A small network was shown many inputs. Here are its activations along a few directions, one row for each input.
Each table varies a few parts of the input and shows all the possible inputs, shuffled.
A made-up example of a description, with smaller parts first: one of 2 separate values, together with either a single point or one of 9 places around a ring or (one of 4 places along a line, together with one of 5 places around a ring).
Shared parts are said once, and a part with two or three values counts as separate values.

Table:
x1: [-14.7  27.1  -0.7  48.0 -33.2  -7.8 -48.2 -24.7   4.1   0.2  28.0   3.6
  19.4  62.5 -10.6  10.2  19.4]
x2: [-10.4  -0.1  30.2 -19.9  33.1   3.5  13.1  -9.4  -1.8  38.3   4.4   3.5
 -18.7 -54.7 -37.1  26.3  -7.0]
x3: [  1.5  11.7  14.3  -6.8   6.6  16.2  40.5 -26.0  33.4  27.3  -3.4   4.9
  -9.9 -12.5 -66.0   7.6  -0.7]
x4: [ 40.2 -46.5 -76.3  -8.0 -12.8  41.3  23.5  36.8  -7.0 -70.8  -8.0  44.9
  48.7  -5.0  25.2 -54.3  28.2]
x5: [-37.4  -3.9  33.1 -40.0   8.7 -50.1 -23.8 -32.3 -11.8  -7.3  -0.3 -22.0
   8.7  44.0  42.2  19.7 -25.9]
x6: [-22.2   6.2  20.8 -28.2 -16.4 -38.9   0.5 -48.6  20.1 -20.4  -7.5 -22.2
  18.8  83.1  14.6   1.8 -17.8]
x7: [ 42.4  15.2   3.1  36.3  -7.5  28.7  58.0  62.2  29.8  26.9 -15.8 -20.7
 -53.1 -24.7 -25.3 -34.3  21.0]
x8: [-30.3  16.1  12.6  35.7  -7.4 -19.3 -72.9  -9.5 -26.2  11.3  34.4   3.1
   8.0  21.0  17.9  26.9  13.6]
x9: [ -6.2  20.8  -2.5  -0.8 -13.9  -4.7   3.7 -48.1  16.8   0.0 -16.1  -9.6
   2.0  20.6 -24.8  15.9 -32.4]
x10: [-19.6  10.0  10.9 -14.0  12.7 -17.4 -24.3 -30.8 -16.7  13.3  -9.3 -10.8
  -7.5 -20.6   3.0  33.6 -39.1]
x11: [ 30.3   5.3  19.2  23.0  18.2  17.5  31.3  75.3  -4.2  38.6  -8.4 -21.1
 -58.9 -65.7   3.9 -16.3  16.5]
x12: [ 26.4 -62.0 -64.8 -25.2  12.0  30.9  -1.5  55.2 -36.5 -57.5   2.1  46.3
  42.4 -48.0  57.0 -37.2  24.1]
- The inputs of x10 and x9 match in every part but one. If x11 is changed in the same way as x10 into x9, which row does it become? => x7
- Describe the family of inputs behind these rows. => one of 2 separate values, together with either a single point or one of 5 places along a line
- Which other rows does x8 become when the choice among 2 separate values takes its other values? List them by row number. => x1

Table:
x13: [-14.8  11.3  24.2   4.9   5.5  -6.0  -6.5   4.8  12.4  45.4  12.6 -11.5
 -25.9 -17.7 -17.6  21.3  -1.9]
x14: [-29.6  22.1   3.8  32.2 -12.5 -17.0 -47.6 -22.5  -3.7   5.5  17.4  -2.2
  -0.2  32.1  -1.0  19.6   0.4]
x15: [ -6.7  26.2  12.7  28.8 -16.2 -17.7 -39.4 -25.0  -9.2  -5.0   3.6 -15.6
   4.2  39.2   3.2  12.7  -2.3]
x16: [ -7.0  -0.9   8.9  -7.9   0.3 -22.9 -31.5  -9.3 -23.5 -10.9   6.8  -5.5
  19.5  29.9  22.0   9.5  -5.9]
x17: [  8.0  16.4  32.4   3.1   2.5  -8.9   2.1   1.2   6.5  34.4  -0.4 -24.7
 -20.7 -10.8 -12.3  13.6  -4.9]
x18: [-13.3  -9.8  -1.6 -23.7  -1.6 -14.0 -12.9 -32.6  -5.9 -22.2   6.7  13.7
  36.0  39.8  -4.3   5.9  -6.5]
x19: [-15.6 -17.3  14.9 -41.2  20.6 -11.2   6.7 -29.9  -5.3 -16.2  -2.6   8.1
  18.7  -2.1   3.3   7.4  -5.6]
x20: [-31.3 -13.1  16.7 -21.9  23.6 -19.2 -23.5  -3.1 -19.2   5.6  10.8   4.3
  -3.1 -17.7  23.9  17.0  -2.1]
x21: [ 30.5 -22.6 -25.5  26.2  13.9  40.3  26.5  79.0  -9.7  -0.5   5.9  21.7
 -24.3 -58.6  -2.0 -33.2  36.8]
x22: [-13.2  24.7  30.4   5.9 -10.7  -9.4   7.4 -41.6  23.4  15.0   7.6  -8.5
   2.4  42.2 -33.8  10.7   3.1]
x23: [-14.3  25.3  21.0   8.1 -17.4 -15.0  13.1 -26.7  29.6  15.2  -3.4 -21.8
 -15.0  46.4 -14.3   6.5  -9.5]
x24: [  0.1  10.4  14.2 -11.4  -4.0  -5.5  28.1  -6.8  32.8  25.8 -10.7 -21.1
 -23.9   2.5 -20.7   6.3 -17.4]
x25: [ 49.9 -14.7 -17.3  23.0   8.6  35.6  33.9  75.8 -15.4 -11.1  -9.4   9.3
 -18.8 -52.5   2.4 -41.3  33.7]
x26: [-15.0  19.3  -7.0  16.5 -25.6 -15.7 -14.8 -35.2  15.5 -14.0  -6.3 -11.9
   2.0  53.8  -4.2   4.7 -16.1]
x27: [ 35.0 -21.1 -33.0   7.5 -11.9  24.2  -2.3  41.8 -14.2 -25.3   2.7  13.7
  20.5 -24.3  37.2 -25.7  24.0]
x28: [-14.1   5.9   0.6   3.9  14.0   1.2 -18.3  -0.8 -16.8  23.0   0.6   2.2
 -17.1 -41.1  -3.8  23.6 -19.0]
x29: [ 42.8 -20.0 -36.9   8.0   7.4  39.8  57.0  68.4   7.9 -16.7 -20.7  14.2
 -20.6 -38.9  -5.1 -52.2  21.6]
x30: [  1.5   9.1  22.3 -14.0   2.7   0.5  24.0 -21.4  26.2  27.0   0.4  -9.5
  -6.8  -2.6 -40.5  11.4  -4.3]
x31: [ 14.8 -27.9 -41.5  11.0  -7.2  27.1 -10.3  44.0  -8.5 -14.5  18.2  27.0
  16.3 -30.8  33.6 -18.1  27.1]
x32: [-15.8  -8.6 -10.3 -20.8  -8.2 -20.1  -5.9 -18.2   0.5 -20.1  -3.8  -2.1
  18.7  44.0  14.9   0.6 -20.0]
x33: [ -8.9  -8.1  25.4 -24.1  20.2 -20.9 -15.0  -6.3 -24.5  -5.2  -2.5  -9.8
   1.1 -10.9  28.5   9.1  -5.5]
x34: [ 26.4 -27.7 -52.6  -6.5 -16.6  28.8  21.1  33.4   8.7 -32.1  -9.4  17.9
  19.8  -9.8  30.2 -37.4  11.1]
x35: [ 30.4 -31.3 -47.1  -8.3 -10.6  33.8  16.8  20.1   2.8 -32.9  -0.3  32.1
  37.2 -15.7  12.3 -29.6  25.1]
x36: [-17.6 -15.1   6.7 -37.7  13.2 -17.8  13.2 -15.2   2.2 -14.2 -13.5  -6.6
   0.3   2.6  22.6   1.2 -20.0]
x37: [-12.9  18.4   1.9  14.9 -18.8  -9.9 -21.9 -50.3   8.8 -15.8   4.0   2.8
  19.3  49.3 -23.5   8.8  -2.9]
x38: [ -6.2  31.5  39.5  22.1  -8.9 -17.5 -12.5 -17.1   4.0  23.6   6.3 -24.7
 -11.7  32.5  -5.6  13.8   3.3]
x39: [-29.5  -5.3   0.0  -5.2   4.0 -22.0 -39.8  -6.9 -18.0  -0.4  20.6   8.5
  15.5  22.5  17.8  16.8  -3.1]
x40: [  2.4   3.2  -2.1 -14.6  11.1   8.5  11.5 -26.9  -2.7   3.1 -12.9   5.5
   3.7 -27.3 -24.4  15.2 -22.9]
x41: [-29.8  27.1  31.6  24.7  -6.2 -16.1 -21.3 -13.7  10.1  34.9  19.7 -11.6
 -16.5  25.2 -10.9  21.0   6.0]
x42: [  8.0  11.2   9.3   1.9  10.8  -0.7 -10.0  -4.5 -21.9  12.1 -12.5 -11.5
 -12.4 -34.1   1.3  16.2 -21.7]
x43: [ 45.8 -23.9 -31.8   6.7  13.8  45.6  55.3  57.5   2.3 -16.9 -12.1  25.0
  -4.0 -45.6 -24.2 -44.6  36.0]
x44: [  0.1   5.0  -9.6 -12.1   4.2   2.0  16.9 -12.0   4.9   3.2 -23.5  -7.1
 -14.2 -21.2  -5.1   9.1 -36.4]
- The inputs of x31 and x34 match in every part but one. If x20 is changed in the same way as x31 into x34, which row does it become? => x36
- Describe the family of inputs behind these rows. => one of 4 places along a line, together with either one of 2 separate values or one of 6 places around a ring
- List by row number the other rows that have the place on the line of 4 in common with x43. => x18, x19, x22, x30, x35, x37, x40
- Which other rows does x13 become when the place on the line of 4 takes its other values? List them by row number. => x17, x24, x30
- Which other rows does x25 become when the choice among 2 separate values takes its other values? List them by row number. => x27
- Which other rows does x38 become when the place on the ring of 6 takes its other values? List them by row number. => x15, x16, x17, x33, x42
